Each row below holds a small network's activations on one input, seen along a few directions.
In each table, some parts of the input vary, and every possible input appears once, in random order.
Descriptions start from the smaller parts, as in this example, which fits no table here: one of 5 places around a ring, together with either a single point or one of 11 places around a ring or (one of 3 separate values, together with one of 6 places along a line).
Shared parts are said once, and a part with two or three values counts as separate values.
In the rows, 128 means zero.

Other details of the inputs vary at random and push rows far along three fixed directions, the same in every table; ignore that.

Rows:
row 1: [123 128 121 134  87  81 111 107 125 189 139 137 110]
row 2: [140 121 162 122  82  77 123 138  82 193 143 109 124]
row 3: [ 71 132 119 104 137 195 134 118 119 105 125 136 184]
row 4: [ 87 136 200 137  98 135 130  99 184 137 130  90 155]
row 5: [136 140 150 123 109  90  73 116 113 194 140 132 117]
row 6: [119 169 170 127  79 144 147 100 185 152 148 107 153]
row 7: [114 158 176 158  86 154 131  88 142 139 154  91 166]
row 8: [140 124 124 119  90  90 101  96 119 189 141 121 101]
row 9: [122  59  65  79 138 136 106 139  89 152 135 169 122]
row 10: [116 166 156 142  81 147 132  75 177 145 154 110 152]
row 11: [127 164 191 139  79 150 151 116 137 142 160  90 176]
row 12: [125 102 155 136  92  77 109 114 102 189 135 108 111]
row 13: [149 113 126 125  87  96  82 108 119 186 138 125 107]
row 14: [119  71  63  89 131 135  94 141  88 149 128 181 132]
row 15: [179 199 170 206 129 132 156 113 147  69 130  79 115]
row 16: [123  80  75  61 137 131 121 151  87 162 127 166 118]
row 17: [151 102 135 116  90  89  95 124 130 189 146 120 106]
row 18: [185 176 150 173 137 132 143 107 188  72 127  93  95]
row 19: [145 177  88 139 176 165 166 131 149  49 105 143 120]
row 20: [102  99 166 130  97  76  99 110 128 183 118 110 105]
row 21: [122 144 121 130  86  81 107 113 121 195 132 136 116]
row 22: [110  80  80 100 131 131 123 137  43 156 137 154 134]
row 23: [195 171 137 180 130  60 125 143  80 118 112 101  71]
row 24: [104 113 177 114  93  69 106 130 126 185 110 111 110]
row 25: [ 85 104 118 110 139 197 155 116 120 105 145 132 184]
row 26: [181  96  75 124 212  98 124 187 101  84 102 167  73]
row 27: [119  70  89  91 136 122 141 153  46 159 144 151 139]
row 28: [ 99  75  60  87 137 119 134 137  96 157 136 176 122]
row 29: [103 167 164 143  76 137 144 117 192 149 148 115 162]
row 30: [200 162 129 169 154  62  89 150 122 121  99 127  66]
row 31: [ 90 107 117 111 137 198 157 116 115 105 150 132 186]
row 32: [ 75 101 123 107 142 193 149 115 131 104 135 133 179]
row 33: [141 112 128 116  93  87 109 101 126 188 146 118  99]
row 34: [ 76 133 116 104 135 198 137 119 113 105 131 136 187]
row 35: [ 71 100 130  97 145 186 154 126 141 105 130 131 180]
row 36: [ 81 103 125 100 143 191 160 127 129 105 140 130 185]
row 37: [140 175 112 155 182 175 163 143 123  33 101 122 130]
row 38: [125 134 124 142 200 161 175 152 157  25  89 123 119]
row 39: [140 112 158 128 113  88  86 113 127 191 153 129 109]
row 40: [160 145 147 178 147  57 116 134 123 108  82 107  51]
row 41: [ 74 145  93 115 121 180 140 123 148 120 138 157 180]
row 42: [ 73 114 119 110 138 196 139 111 124 104 131 137 179]
row 43: [106 114 108  84 131 205 137 138 149 112 138 148 178]
row 44: [124 153 167 128  88 147 138  87 188 147 161  95 150]
row 45: [101 112 117 116 133 199 161 117 107 106 158 131 188]
row 46: [ 91 167 184 145  91 147 115  94 157 137 129  95 162]
row 47: [110  79  97  78 134 121 137 162  53 159 128 154 140]
row 48: [102  95  81  91 131 131 116 143  44 156 128 153 141]
row 49: [142 111 161 118 115  82  92 125 127 194 154 127 110]
row 50: [ 91  87  57  99 127 118 121 141  94 157 133 180 127]
row 51: [143 115 147 119  91  83  88 147 133 186 140 136 124]
row 52: [102 129 158 128  92  80  88 113 110 184 112 113 113]
row 53: [181  97  60 109 194 101 140 168  97  89 103 156  57]
row 54: [175 108  66 139 189 100 110 170  99  83  96 173  76]
row 55: [120 116 124 131  87  70 120 132 140 187 147 132 113]
row 56: [111  79  94  62 163 131 109 165  84 160 134 180 134]
row 57: [203 133 129 170 151  51 109 165 140 114 113 126  63]
row 58: [142 154 122 138 192 168 185 166 137  26  94 124 129]
row 59: [ 82 117 114 112 136 200 145 112 113 104 141 136 184]
row 60: [118 177 175 152  81 154 127  97 132 140 154  89 172]
row 61: [132 169 159 137  82 160 101  92 172 144 145 104 164]
row 62: [ 89  74 104  72 140 116 127 158  78 155 109 155 132]
row 63: [171 183 149 172 135 118 168 118 194  75 125 100  96]
row 64: [156 146 114 153 189 171 191 156 125  31 118 118 135]
row 65: [178 109  54 118 188 109 126 151  89  89  98 159  60]
row 66: [205 132 118 173 140  60 105 149 137 114 108 123  56]
row 67: [ 93 150 184 152  93 147 120  86 163 137 134  95 157]
row 68: [201 148 132 176 155  63  93 142 129 119 106 126  59]
row 69: [156 113  82 144 189 100 138 159  73  82  86 144  69]
row 70: [102 128  97 103 126 200 113 124 143 109 134 158 188]
row 71: [ 94 139  92  88 136 201 137 105 135 116 138 146 175]
row 72: [136 106 157 131  90  73 120 127  92 193 145 106 117]
row 73: [100 113 120  85 148 201 130 147 146 111 142 161 189]
row 74: [135 113 125 121  89  80 117 104 127 187 145 127 101]
row 75: [133 108  92 137 194  97 128 157  98  76  68 148  63]
row 76: [146 143 117 150 193 168 187 155 136  28 108 118 129]
row 77: [131 118 165 119  85  73 118 136  93 193 134 108 119]
row 78: [122 162 184 146 107 156 101  86 174 147 159 113 159]
row 79: [ 76 101 127  99 144 189 157 127 135 105 135 130 183]
row 80: [185 174 166 189 153 129 126 125 190  72 124 103 105]
row 81: [100  75  63  81 139 115 140 148 100 160 136 174 124]
row 82: [121 115 169 117  89  70 113 134 106 191 124 109 115]
row 83: [190 183 160 176 129 129 139 147 195  71 109 107 110]
row 84: [124 170 167 149  85 149  92 103 178 142 147 117 175]
row 85: [126 130 134 118  86  75 125 132 132 197 134 133 111]
row 86: [115  61  74  90 143 129  98 151  97 149 139 180 134]
row 87: [101 155 156 154  79 137 136  98 192 142 160 112 156]
row 88: [146 171 181 191 148 121 149 116 186  62  99  83  98]
row 89: [166 143 158 157 151  46 132 162 125 108  77 108  55]
row 90: [154 156  96 119 183 173 178 151 156  47 106 138 114]
row 91: [188 171 155 183 135 126 138 137 199  68 121 101 108]
row 92: [130 176 160 130  83 159 111  81 170 144 148 102 159]
row 93: [148  97  89 138 197  94 142 164  92  79  82 142  65]
row 94: [135 196 178 184 145 122 132 119 177  62  84  90 102]
row 95: [ 96 109 117 114 135 199 160 117 111 105 154 131 187]
Each input here is: one of 5 places along a line, together with either one of 9 places along a line or one of 10 places along a line.
Question: The inputs of row 1 and row 81 match in every part but the place on the line of 5. If row 54 is changed in the same way as row 1 into row 81, which row does it become?
Answer: row 57
Question: The inputs of row 36 and row 34 match in every part but the place on the line of 5. If row 35 is changed in the same way as row 36 into row 34, which row does it become?
Answer: row 46
Question: The inputs of row 52 and row 38 match in every part but the place on the line of 5. If row 94 is changed in the same way as row 52 into row 38, which row does it become?
Answer: row 4
Question: A walk changes only the place on the line of 10. It starts at row 5 and steps to row 30. List the rest of the walk in order.
Answer: row 84, row 70, row 61, row 92, row 71, row 19, row 21, row 41

Rows:
row 96: [133 139 138 144 166 156 169 139 159  63 119 117 128]
row 97: [135  98  54 108 165 140 135 145 100 104 119 169 113]
row 98: [120 104  72 105 179 136 122 157 103 101  99 171 113]
row 99: [149 162 115 150 160 165 134 124 162  65 121 128 127]
row 100: [124 150 137 152 165 161 167 130 128  56 106 106 133]
row 101: [102 153 189 144  61 131  96  88 183 178 149 102 166]
row 102: [ 77 131 162 107 112 206 157 100 179 113 157 114 200]
row 103: [150 171 161 170 112  83 125 117 167 129 116 104  89]
row 104: [ 92 150 186 136  72 133 110  74 177 179 157 103 159]
row 105: [132 153 139 140 159 152 172 141 162  67 118 118 129]
row 106: [ 97  99 115  95  64 114  98 105 111 219 161 145 155]
row 107: [157 175 176 178 110  90 130 122 125 124 116  88 103]
row 108: [134  85  68 105 184 152 132 163  85  93 123 167 127]
row 109: [165 106 105 120 125  72  96 142  97 164 120 138  80]
row 110: [146 164 118 152 166 165 134 122 158  67 125 129 129]
row 111: [ 70  90  82  70 121 191 124 105 107 161 163 169 188]
row 112: [ 82  78 128  87  75 110  98 108 117 213 150 141 146]
row 113: [132 167 131 152 169 159 138 130 165  66 110 132 130]
row 114: [161 159 164 174 116  89 105 116 168 125 114 103  94]
row 115: [177 157 164 180 110  91 133 121 149 128 139  95 101]
row 116: [134  97  73 114 166 140 151 163  89 105 127 163 124]
row 117: [ 77 144 159 122 111 214 146  94 143 108 148 110 205]
row 118: [120 148 138 152 166 159 170 130 129  55 105 104 133]
row 119: [156 148 179 176 116  83 135 124 158 126 127  92  96]
row 120: [139 110  72 100 162 138 149 156  97 110 120 160 116]
row 121: [ 87 157 144 120 107 203 123  93 172 126 161 129 201]
row 122: [141 100 129 135 125  56 122 153  98 164 120 131  84]
row 123: [125 165 127 149 162 150 155 126 166  71 114 131 123]
row 124: [145 109 122 118 124  56 120 150 101 168 113 131  75]
row 125: [ 85  85 132  87  83 115  75 104 110 218 146 144 148]
row 126: [181 168 160 163 108  93 132 115 155 132 132  95  93]
row 127: [ 71  75  89  71 130 195 124 136  96 147 160 172 201]
row 128: [141 104 119 130 130  69 114 140  60 156 109 125  84]
row 129: [101  92 133  92  72 117 112 117 101 218 170 135 161]
row 130: [147 108 118 130 129  75 108 139  60 156 112 130  87]
row 131: [ 87  79 145  96  86 114  94 125 102 208 152 140 160]
row 132: [167 109 113 124 125  70 120 141  91 166 130 131  81]
row 133: [ 64  91  97  73 123 193 128 126  73 147 144 161 194]
row 134: [127  97  87  96 182 139 139 168  96  98 106 162 120]
row 135: [138  89  71 100 184 152 135 163  87  94 122 163 124]
row 136: [176 173 154 166 101  91 132 121 160 132 128 101  97]
row 137: [ 58  80  97  67 134 189 106 113 111 157 145 172 187]
row 138: [ 60  72  97  59 118 182 131 120 120 156 146 160 181]
row 139: [136  94  59 103 173 146 124 154 100  96 115 168 118]
row 140: [132 108 122 131 128  60 123 148  63 157 105 121  87]
row 141: [109 144 198 131  62 138 100  86 181 177 152  94 165]
row 142: [140 104 107 126 130  62 105 134 104 164 111 140  71]
row 143: [153 154 112 149 146 160 153 125 163  69 125 126 127]
row 144: [142 148 139 139 173 169 153 139 160  56 114 121 134]
row 145: [ 98 149 188 128  58 131 123  92 182 176 153  97 163]
row 146: [153  91 128 122 137  65 103 152  90 162 114 133  83]
row 147: [154 158 124 138 162 171 147 132 158  63 123 122 132]
row 148: [160 114  98 130 113  66 113 143 100 166 123 142  83]
row 149: [ 86 157 138 119 102 202 141  89 170 128 165 129 199]
row 150: [125 105 125 132 129  56 129 148  66 156 102 114  86]
row 151: [165 158 183 169 118  85 123 134 155 126 121  96 102]
row 152: [165 167 177 159 115  88 119 129 159 129 115  98  97]
row 153: [ 84 136 162 104 114 213 135 101 178 113 149 119 202]
row 154: [147 164 113 153 152 159 137 132 164  67 120 131 132]
row 155: [132 111  61 106 172 141 123 154  99 102 114 170 117]
row 156: [103  98 127  85  70 115  88 114 109 218 156 140 154]
row 157: [180 160 166 173 111  91 135 121 150 130 138  92  98]
row 158: [111 164 172 139  53 137 113  78 173 183 166 103 167]
row 159: [150  95 111 124 129  64  92 145 101 162 106 141  78]
row 160: [ 72  95 146 102  81 107 117 114  81 201 139 115 156]
row 161: [135 165 134 153 157 163 157 135 124  62 111 118 136]
row 162: [128 152 136 152 165 163 164 129 127  56 108 109 134]
row 163: [119  92  69 108 171 130 133 149 109 102 106 165 105]
row 164: [153 172 177 178 111  88 133 123 126 123 114  85 102]
row 165: [140 107 107 130 121  55 107 143 106 167 110 142  74]
row 166: [152 163 126 144 152 158 168 137 153  74 130 121 132]
row 167: [125 159 137 153 160 158 167 137 126  59 106 110 136]
row 168: [ 65  78  98  59 122 181 118 132 113 156 138 167 186]
row 169: [135 150 135 137 162 159 166 132 167  63 114 118 124]
row 170: [177 166 170 171 114  90 121 131 149 128 133  97 103]
row 171: [143 106 113 128 118  55 111 147 107 166 111 137  75]
row 172: [135 103  62 105 167 140 127 159 101 101 114 169 120]
row 173: [116 146 138 151 167 157 173 130 130  55 104 101 134]
row 174: [ 96 138 152 107 111 216 135 100 166 118 165 120 206]
row 175: [155 158 117 144 148 163 158 125 163  70 125 122 126]
row 176: [104 150 192 140  60 132 101  92 183 175 149 100 167]
row 177: [124  99  74 105 179 153 137 153  60  91 107 161 124]
row 178: [174 172 149 173 108  93 122 106 159 130 130 102  91]
row 179: [145 102 130 127 126  54 124 153  98 166 119 128  80]
row 180: [119 158 186 128  60 139 106  92 168 182 164  98 169]
row 181: [134  97  55 106 174 144 120 150 100  98 114 170 117]
row 182: [164 115 118 122 128  71 107 151  91 164 126 135  88]
row 183: [165 149 183 177 120  89 117 127 155 124 123  95 102]
Question: The inputs of row 123 and row 104 match in every part but one. If row 122 is changed in the same way as row 123 into row 104, which row does it become?
Answer: row 119
Question: The inputs of row 158 and row 178 match in every part but one. If row 127 is changed in the same way as row 158 into row 178, which row does it become?
Answer: row 108
Question: Describe the family of inputs behind these rows.
Answer: one of 2 separate values, together with either one of 8 places along a line or (one of 4 places along a line, together with one of 9 places along a line)
Question: Change only the choice among 2 separate values in row 115. List by row number the other rows that result.
Answer: row 116
Question: A walk changes only the place on the line of 9. It starts at row 131 and steps to row 151. List the rest of the walk in order.
Answer: row 134, row 152, row 168, row 176, row 101, row 98, row 113
Question: Change only the choice among 2 separate values in row 121. List by row number the other rows that result.
Answer: row 110
Question: Change only the place on the line of 9 in row 183. List by row number the other rows that result.
Answer: row 114, row 125, row 137, row 141, row 144, row 146, row 153, row 159
Question: A walk changes only the place on the line of 4. It starts at row 145 and steps to row 168. List the rest of the walk in order.
Answer: row 156, row 136
